A small network was shown many inputs. Here are its activations along a few directions, one row for each input.
Each table varies a few parts of the input and shows all the possible inputs, shuffled.
Descriptions start from the smaller parts, as in this example, which fits no table here: one of 6 places along a line, together with either a single point or one of 9 places along a line or (one of 2 separate values, together with one of 5 places around a ring).
Shared parts are said once, and a part with two or three values counts as separate values.
(in the rows, 128 means zero)

Other details of the inputs shift rows strongly along two fixed directions, in all tables alike. That doesn't count.

A family of inputs:
R1: [178  51 119 185  46  75 109  96  69 116  91]
R2: [184  93 161 130  53 151 111 242  82 128  92]
R3: [164 144 139 128 114 119 120 176 115 106  77]
R4: [111 151 133 145 137 175 106 205 152 108 132]
R5: [135 134 127  68 125 124 151 167 148 105 165]
R6: [109 171 156 153 170 131 114 188 173 116 146]
R7: [100 133 126  98 196 158 148 114 164 100 205]
R8: [ 67 190  84 132 220 127 135 119 170 109 136]
R9: [ 69  83  57 166 144  74 131  14 133 167 103]
R10: [111 130 118 132 150 157 106 160 115 149 121]
R11: [118  94  63 147 101  59 115  59 104 139  94]
R12: [ 70 138  95 165 170 108 138   9 104 181  60]
R13: [177 108 160 157 119 136 130 179  88 111 101]
R14: [186  99 187  89  72 154 151 204 168  98 125]
R15: [185 118 152 145  15 120 135  61  97 138  66]
R16: [180  85 157 126  29 102 140  75  33 125 108]
R17: [172 111 172 163  62  84  96 115  49 175  53]
R18: [142 174 116  97 142 150 142 155 187  89 169]
R19: [174  95 181  83  72 143 162 210 157 101 136]
R20: [159 101 165  77  62 163 122 220 133  97 158]
R21: [190 137 148  95  72 136 129 161 134  98 123]
R22: [ 89 144  72 123 178  87 138  74  89 166  98]
R23: [ 79 171 110 164 235 155 144 143 165  94 170]
R24: [126 134 147 129 161 115 134 202 138 147 149]
R25: [ 63 149 116  84 194 115 145 100 163 152 207]
R26: [ 96 150  81 129 180  95 125  59  95 158  84]
R27: [ 61 147 104 129 242 141 152 124 180 149 126]
R28: [146 141 143 130 139 167 146 145 163  81 185]
R29: [107 135 129 170 114 116 134  81 112 141  50]
R30: [ 85 124 100  98 137 143 105  36 106 157 148]
R31: [145 145 161 106 119 137 118 150 165 122 173]
R32: [ 94 153 114 157 222 152 138 141 146 112 153]
R33: [146 129 149 105 120 157 148 148 185 113 141]
R34: [116 142 131 138 150 173 104 193 141 127 131]
R35: [112 105 109 148 127  99 152  76  79 184  64]
R36: [112 153 145 153 161 114 108 133 130 154 120]
R37: [186 118 199  92  71 136 118 213 149 102 159]
R38: [ 89 150 109  90 170 180 114 125 175 121 195]
R39: [129 148 128 106 120 182 112 157 169 103 176]
R40: [192 114 172 123  85 154 138 154 122  85 149]
R41: [110  88  90 170  98  53 101  50 100 168 116]
R42: [191 129 167 146  14 105 109  70  77 147  95]
R43: [ 66  88  50 156 135  98  94  38 109 159 129]
R44: [ 94 132 105 141 220 135 157 156 133 125 168]
R45: [145 133 114  89 101 106 130  61  96 139 112]
Description of these inputs: one of 5 separate values, together with either a single point or (one of 2 separate values, together with one of 4 places along a line).
- Changing only the choice among 5 separate values turns R43 into R1. The same change can be made to R30. Which row results? => R7
- Changing only the choice among 5 separate values turns R31 into R33. The same change can be made to R37. Which row results? => R14
- Which other rows does R17 become when the choice among 2 separate values takes its other values? List them by row number. => R37
- Which other rows agree with R21 in the choice among 5 separate values? List them by row number. => R3, R5, R8, R11, R18, R22, R26, R45
- Which other rows does R36 become when the choice among 2 separate values takes its other values? List them by row number. => R31

A family of inputs:
R46: [107 144 105 161 155 121 127  69 104 142 109]
R47: [179 126 166 142  44 126 109 136  90 137  59]
R48: [107 104  95 122 121 119 119  46 118 141 164]
R49: [111 148 123  91 126 131 131  49  90 160 147]
R50: [179 107 156 156  59 126 106 142  66 132  69]
R51: [122 149 127 113 133 125 144  38 101 139 147]
R52: [ 98 121  94 148 165  87 138  86 123 147 107]
R53: [168 122 164 143  45 131  98 142  68 140  73]
R54: [ 86 153 113 111 204 162 126 184 172 119 164]
R55: [167  97 152  89  72 153 119 219 166  90 180]
R56: [119 151 124 101 133 124 150  37 123 140 136]
R57: [191 116 176 110  42 132 123 108  64 131 112]
R58: [101 132 101 165 159 107 135  81 108 146 112]
R59: [ 96 128 102  82 167 146 139 144 214 107 207]
R60: [174  99 155  97  74 142 135 205 191  67 167]
R61: [169 131 162 116 107 154 126 241 164  97 113]
R62: [101 126 108 105 173 148 140 141 202  89 218]
R63: [ 89 125 103 142 149 115 123  92  98 166 110]
R64: [ 91 124 111 131 213 130 133 187 170 119 172]
R65: [167 119 161 136 113 138 142 241 169  87 115]
R66: [ 94 160 110 126 208 152 144 165 197 104 152]
R67: [172 144 175 146 110 161 122 234 158  83 133]
R68: [103 145 119 154 149 133 110  77  99 154 113]
R69: [101 119  93 157 167  87 133  84 105 146 118]
R70: [165  86 145 142  61  95 110 162  67 142  76]
R71: [ 97 123 106 156 157 115 124  87  98 157 113]
R72: [ 96 131 102 141 150 109 132  87 117 159  99]
R73: [118 149 123  91 126 126 142  45 115 158 137]
R74: [ 87 133 104 113 211 123 142 183 189 122 159]
R75: [183 127 165 153  46 123 116 128  95 120  57]
- Changing only one part turns R53 into R67. The same change can be made to R54. Which row results? => R46
- What do these inputs look like to the network? => one of 5 places around a ring, together with either one of 2 separate values or one of 4 places along a line
- A walk changes only the place on the ring of 5. It starts at R49 and steps to R73. List the rest of the walk in order. => R56, R51, R57
